A small network was trained on invented records. Each row is its activation on one of them, seen along a few directions.
After each row come some of the record's fields: Nufa, Zuso, Fufib, Teni.
Not every record has every field; a missing one is written absent.
The largest differences between rows may come from other fields.
In the rows, zero is written as 500.
Strong random noise was added to every row along 15 fixed directions; ignore it. To show where, here is one row again and again, with new noise each time:
422,491,495,466,709,555,643,269,478,662,495,618,398,362,489,516,557,513,598,432,538,457,459,298,533,684,656,492,302,328,516,483,499,551
412,468,504,596,528,524,583,427,295,559,491,540,565,509,492,425,534,453,351,461,450,614,493,613,462,373,366,658,599,452,626,372,593,717
652,637,542,367,677,431,480,458,435,609,530,556,605,408,393,736,539,478,516,568,323,603,386,614,505,520,548,352,517,641,583,368,504,540
558,416,413,438,415,368,549,645,422,461,375,473,472,445,476,554,532,694,677,406,588,374,436,504,539,188,485,492,501,561,584,239,634,228
518,365,476,577,329,584,459,338,687,365,354,579,427,552,432,320,377,642,472,635,261,575,680,475,554,604,543,492,336,513,290,381,483,349
302,416,340,473,485,398,452,330,381,526,465,568,542,589,349,559,730,606,573,543,615,573,395,455,444,520,417,623,463,462,499,395,550,541
370,297,428,673,425,640,425,440,658,453,399,580,452,429,516,327,639,536,408,466,584,620,542,436,583,533,503,427,500,511,458,490,564,489
690,561,532,334,626,621,717,643,304,603,468,429,323,495,535,568,259,340,463,367,438,417,456,599,495,507,593,603,574,325,751,619,493,410
421,576,464,519,429,853,571,598,519,451,399,350,353,588,500,331,565,494,284,338,635,537,551,512,584,597,522,528,632,363,575,448,673,455
406,481,469,510,330,510,401,374,372,474,509,526,487,538,392,419,575,671,493,477,440,590,532,506,508,361,299,645,493,529,419,260,658,520
450,415,531,640,642,458,533,665,598,453,590,565,461,507,640,556,561,493,611,650,562,474,621,347,471,371,450,390,468,454,556,661,341,399
352,537,491,275,562,624,628,506,385,499,588,509,385,516,520,612,600,630,602,438,688,534,497,517,489,348,561,692,406,499,625,604,498,419
507,476,524,616,336,593,258,544,563,416,570,550,464,437,539,453,597,593,267,469,410,701,578,573,592,388,330,546,593,618,507,528,604,521
607,523,422,418,386,587,299,466,546,521,435,498,467,492,328,584,560,559,467,489,422,641,294,513,570,753,489,324,601,523,491,404,568,396
610,552,484,506,580,393,480,428,517,426,477,691,600,396,503,562,522,618,280,438,217,610,494,660,559,489,446,549,457,537,669,459,468,646
502,293,359,649,389,355,524,586,536,361,317,401,676,605,473,449,529,587,519,546,615,447,308,700,599,637,568,391,556,519,347,482,459,383
474,533,605,465,468,591,552,358,357,569,583,527,393,350,565,441,463,610,410,364,446,534,622,562,591,310,526,773,368,544,461,444,671,551

489,371,416,473,415,515,459,576,620,429,387,553,447,602,428,548,504,550,590,665,468,625,512,464,416,439,513,435,533,552,598,451,425,284  <Nufa:j2 Zuso:h1 Fufib:p1 Teni:w2>
555,559,495,622,509,390,400,339,423,632,517,585,567,330,495,517,580,509,294,343,407,530,345,479,569,656,471,543,545,422,565,399,640,739  <Nufa:j2 Zuso:h2 Fufib:absent Teni:w1>
483,490,536,503,460,534,598,524,384,585,477,343,478,530,571,501,435,392,391,483,634,482,474,637,502,503,663,703,540,511,466,607,567,492  <Nufa:j1 Zuso:h1 Fufib:absent Teni:w2>
546,497,428,398,501,538,588,589,384,571,404,347,456,578,426,579,450,418,628,519,653,366,389,493,487,552,607,458,571,424,509,433,572,349  <Nufa:j1 Zuso:h2 Fufib:p1 Teni:w1>
543,778,511,298,575,431,515,326,327,566,619,410,420,516,441,546,485,551,382,273,465,332,522,572,590,720,558,821,313,386,355,629,587,615  <Nufa:j2 Zuso:h1 Fufib:p3 Teni:w1>
544,418,518,547,397,539,338,330,637,453,464,558,544,448,420,349,447,502,441,506,332,602,527,563,582,667,481,396,437,624,244,487,485,558  <Nufa:j1 Zuso:h1 Fufib:absent Teni:w2>
433,547,363,463,649,490,567,393,406,349,507,604,477,592,447,296,525,525,300,171,399,409,594,620,573,685,292,733,398,245,562,693,438,794  <Nufa:j2 Zuso:h2 Fufib:p1 Teni:w2>
484,398,543,546,480,490,633,530,451,431,508,494,623,523,560,457,375,516,615,579,494,487,423,615,498,446,484,423,511,514,438,502,376,543  <Nufa:j1 Zuso:h1 Fufib:p2 Teni:w1>
577,376,522,662,574,417,559,426,518,586,443,577,564,480,533,463,355,283,419,628,328,553,502,520,422,595,556,477,542,439,561,549,402,632  <Nufa:j1 Zuso:h1 Fufib:p2 Teni:w2>
481,563,491,528,637,411,677,449,364,624,440,472,562,500,477,554,529,471,514,487,511,454,427,499,462,505,581,544,504,408,611,309,568,582  <Nufa:j2 Zuso:h1 Fufib:p2 Teni:w2>
461,568,413,348,525,651,557,512,492,445,432,451,568,561,396,543,588,516,487,453,598,538,381,609,529,605,554,401,575,511,579,443,534,541  <Nufa:j1 Zuso:h2 Fufib:p2 Teni:w1>
485,703,687,668,485,538,418,529,688,441,689,542,601,413,684,596,621,676,289,639,406,654,601,478,560,456,553,472,492,616,534,498,502,594  <Nufa:j2 Zuso:h2 Fufib:p3 Teni:w1>
365,291,502,593,429,527,597,416,395,596,507,499,428,336,608,284,472,515,595,227,749,392,360,441,585,490,523,594,446,398,414,581,557,562  <Nufa:j2 Zuso:h1 Fufib:p3 Teni:w1>
411,492,412,619,537,450,563,615,564,451,418,432,428,650,566,456,571,445,422,525,638,373,614,353,439,539,509,586,511,321,557,588,469,424  <Nufa:j1 Zuso:h1 Fufib:absent Teni:w2>
564,433,519,656,537,439,608,519,416,596,424,524,505,447,587,506,390,427,478,544,463,425,384,393,476,578,494,430,572,292,594,431,488,528  <Nufa:j1 Zuso:h2 Fufib:p2 Teni:w1>
337,434,498,509,624,449,594,625,363,490,614,511,642,514,570,546,644,468,625,476,741,507,402,570,430,265,376,491,601,540,633,588,423,642  <Nufa:j1 Zuso:h2 Fufib:p1 Teni:w2>
267,676,681,542,550,688,655,364,440,585,722,515,540,503,605,504,579,651,594,557,616,592,383,313,463,631,511,485,461,347,521,452,432,690  <Nufa:j2 Zuso:h2 Fufib:p3 Teni:w1>
566,619,347,471,587,245,446,755,650,307,375,448,662,640,449,690,712,562,438,623,517,406,632,608,474,285,495,419,545,692,606,387,501,349  <Nufa:j1 Zuso:h1 Fufib:p3 Teni:w1>
453,554,509,470,511,613,622,368,469,515,480,532,441,361,549,356,484,602,423,236,524,412,490,470,612,552,551,602,387,386,513,434,595,615  <Nufa:j1 Zuso:h1 Fufib:p3 Teni:w1>
555,476,281,387,430,346,528,467,554,278,258,571,631,671,361,559,487,629,385,556,339,503,441,705,476,606,518,570,466,486,596,431,412,470  <Nufa:j1 Zuso:h1 Fufib:p2 Teni:w1>
553,384,654,622,401,542,628,519,397,590,497,525,470,396,657,484,295,527,443,573,390,631,483,582,476,305,580,633,554,520,618,434,522,462  <Nufa:j2 Zuso:h2 Fufib:p1 Teni:w2>
502,611,491,452,527,456,467,429,441,519,437,461,611,517,389,501,582,474,394,485,426,547,549,640,484,415,463,527,530,664,442,279,631,602  <Nufa:j1 Zuso:h1 Fufib:p1 Teni:w2>
393,420,466,400,400,542,311,442,538,561,588,606,430,425,493,679,679,552,511,580,626,721,457,440,442,362,540,618,515,655,639,617,546,445  <Nufa:j1 Zuso:h2 Fufib:p2 Teni:w2>
561,458,312,406,577,225,535,530,450,439,321,513,474,554,394,484,520,500,550,380,486,244,593,502,479,391,427,580,394,467,478,413,527,385  <Nufa:j1 Zuso:h1 Fufib:p3 Teni:w1>
566,397,525,583,636,401,613,579,479,582,491,481,527,472,533,458,386,343,731,527,538,327,476,397,466,488,508,314,510,420,478,505,409,462  <Nufa:j1 Zuso:h2 Fufib:p3 Teni:w2>
576,513,385,427,601,478,404,512,570,548,440,585,516,410,419,562,611,406,438,335,506,532,314,488,517,685,493,344,596,466,691,564,477,576  <Nufa:j1 Zuso:h1 Fufib:p3 Teni:w2>
460,644,539,536,582,621,623,498,606,556,421,501,499,505,543,580,586,492,340,608,493,587,565,414,445,524,704,480,536,476,702,341,573,505  <Nufa:j2 Zuso:h2 Fufib:absent Teni:w1>
681,399,518,501,428,397,460,403,507,650,524,635,355,289,579,606,309,571,598,424,416,438,240,310,554,762,644,503,412,300,589,649,418,385  <Nufa:j2 Zuso:h2 Fufib:p3 Teni:w1>
580,659,525,453,551,544,253,656,532,451,656,393,374,550,497,487,568,304,301,425,468,477,834,567,538,371,321,596,547,639,393,754,589,522  <Nufa:j1 Zuso:h1 Fufib:p2 Teni:w2>
416,534,472,566,478,564,432,517,579,470,491,527,427,613,500,504,585,438,355,633,469,605,671,382,393,460,429,590,555,448,610,527,509,513  <Nufa:j1 Zuso:h1 Fufib:p2 Teni:w2>
379,418,479,417,593,538,484,392,609,436,551,538,636,506,485,545,627,456,482,588,608,635,525,719,533,566,669,508,399,727,377,767,387,613  <Nufa:j1 Zuso:h2 Fufib:p2 Teni:w2>
579,568,551,405,329,648,176,389,574,468,661,578,523,478,360,527,491,582,518,520,315,737,317,497,552,778,308,283,581,566,385,540,437,577  <Nufa:j1 Zuso:h2 Fufib:p2 Teni:w2>
627,649,465,387,622,539,460,364,357,584,482,441,505,460,311,444,469,358,463,323,381,367,517,554,594,668,429,430,484,449,360,368,660,668  <Nufa:j1 Zuso:h2 Fufib:p2 Teni:w1>
497,553,595,634,559,437,557,327,333,699,539,478,599,447,505,511,455,373,427,590,411,525,468,510,464,537,524,577,525,474,439,348,583,716  <Nufa:j1 Zuso:h1 Fufib:p3 Teni:w1>
395,401,593,492,444,603,472,363,459,545,648,585,414,323,608,447,487,560,568,451,568,554,555,457,561,351,499,617,363,570,395,620,523,570  <Nufa:j1 Zuso:h1 Fufib:p2 Teni:w1>
419,606,548,404,709,483,566,469,401,665,603,408,572,488,457,633,645,338,612,540,677,493,477,524,443,457,608,471,505,630,459,500,538,592  <Nufa:j1 Zuso:h1 Fufib:absent Teni:w2>

Here are new rows. What are their fields?
467,571,481,386,653,555,658,428,532,501,436,587,441,511,544,591,512,458,297,533,444,540,636,555,447,510,688,709,394,460,705,628,455,544  <Nufa:j1 Zuso:h2 Fufib:p3 Teni:w1>
559,539,498,420,583,415,671,508,433,481,443,421,621,652,441,562,366,463,618,635,447,415,440,618,437,609,597,457,476,474,445,464,378,470  <Nufa:j1 Zuso:h2 Fufib:p1 Teni:w2>
373,697,583,457,493,693,593,487,613,373,581,565,586,507,596,520,621,733,333,475,495,675,495,547,514,496,541,542,499,515,705,465,458,631  <Nufa:j1 Zuso:h2 Fufib:p3 Teni:w2>
481,493,480,557,433,585,443,495,515,514,501,509,399,430,539,414,542,518,393,342,558,485,512,407,547,516,464,566,536,407,567,509,611,525  <Nufa:j1 Zuso:h2 Fufib:p1 Teni:w2>
531,841,689,413,689,644,488,511,432,614,707,377,532,433,490,549,574,412,471,425,488,500,557,507,543,519,453,366,530,598,392,422,590,665  <Nufa:j1 Zuso:h1 Fufib:p1 Teni:w2>
462,574,523,723,548,324,454,642,539,483,621,469,515,455,678,579,654,638,512,491,665,316,473,268,565,513,443,463,482,336,486,563,507,469  <Nufa:j2 Zuso:h2 Fufib:p1 Teni:w1>
586,498,406,380,460,506,475,730,422,523,368,443,428,607,360,556,485,371,630,520,508,487,484,431,342,249,327,373,735,510,740,266,577,319  <Nufa:j1 Zuso:h1 Fufib:p2 Teni:w2>
432,490,429,321,413,452,618,333,477,473,430,599,419,524,472,540,462,706,568,454,482,491,463,464,440,495,623,769,322,430,613,466,461,414  <Nufa:j1 Zuso:h1 Fufib:p3 Teni:w2>
514,569,606,375,498,678,638,325,406,579,519,503,398,410,488,356,336,515,527,328,416,465,557,505,545,505,565,616,388,453,454,409,584,566  <Nufa:j1 Zuso:h2 Fufib:p3 Teni:w2>
474,561,504,538,602,441,495,505,736,435,455,676,529,446,528,603,649,615,537,682,383,555,718,295,415,279,525,362,405,597,672,293,479,433  <Nufa:j1 Zuso:h2 Fufib:p2 Teni:w2>
721,480,532,451,505,527,427,481,472,656,486,506,494,336,432,532,361,363,578,386,402,497,254,507,557,707,545,265,607,485,529,479,513,505  <Nufa:j1 Zuso:h2 Fufib:p3 Teni:w2>
661,662,621,398,670,386,517,422,396,697,580,489,518,451,448,725,401,357,562,692,313,483,588,502,428,454,622,504,430,602,465,425,533,505  <Nufa:j2 Zuso:h2 Fufib:p2 Teni:w1>
443,406,471,378,383,563,520,483,356,611,471,414,361,585,444,550,434,435,636,566,647,508,468,460,397,419,568,665,527,491,501,515,562,332  <Nufa:j1 Zuso:h2 Fufib:p1 Teni:w2>
538,532,300,174,748,398,366,362,490,482,481,592,542,602,152,550,610,304,663,411,418,447,525,582,446,687,369,373,414,585,417,624,387,606  <Nufa:j1 Zuso:h2 Fufib:p3 Teni:w2>
415,405,491,542,493,305,474,383,281,643,591,567,468,431,505,485,524,464,580,414,550,452,476,431,428,319,357,730,470,469,503,501,557,616  <Nufa:j2 Zuso:h1 Fufib:p3 Teni:w1>
717,588,629,443,629,599,720,635,661,541,435,510,378,341,649,563,280,505,589,480,398,373,509,357,535,529,765,281,427,412,667,466,414,293  <Nufa:j1 Zuso:h1 Fufib:p2 Teni:w2>
610,718,635,583,629,430,440,591,382,616,699,376,445,364,594,558,557,484,445,356,510,346,640,460,630,372,450,554,478,506,421,479,699,550  <Nufa:j2 Zuso:h2 Fufib:p2 Teni:w2>
368,418,503,477,482,463,463,267,377,707,567,592,425,387,481,554,566,498,605,506,605,566,393,333,445,515,534,636,411,463,472,495,562,567  <Nufa:j2 Zuso:h1 Fufib:p2 Teni:w1>
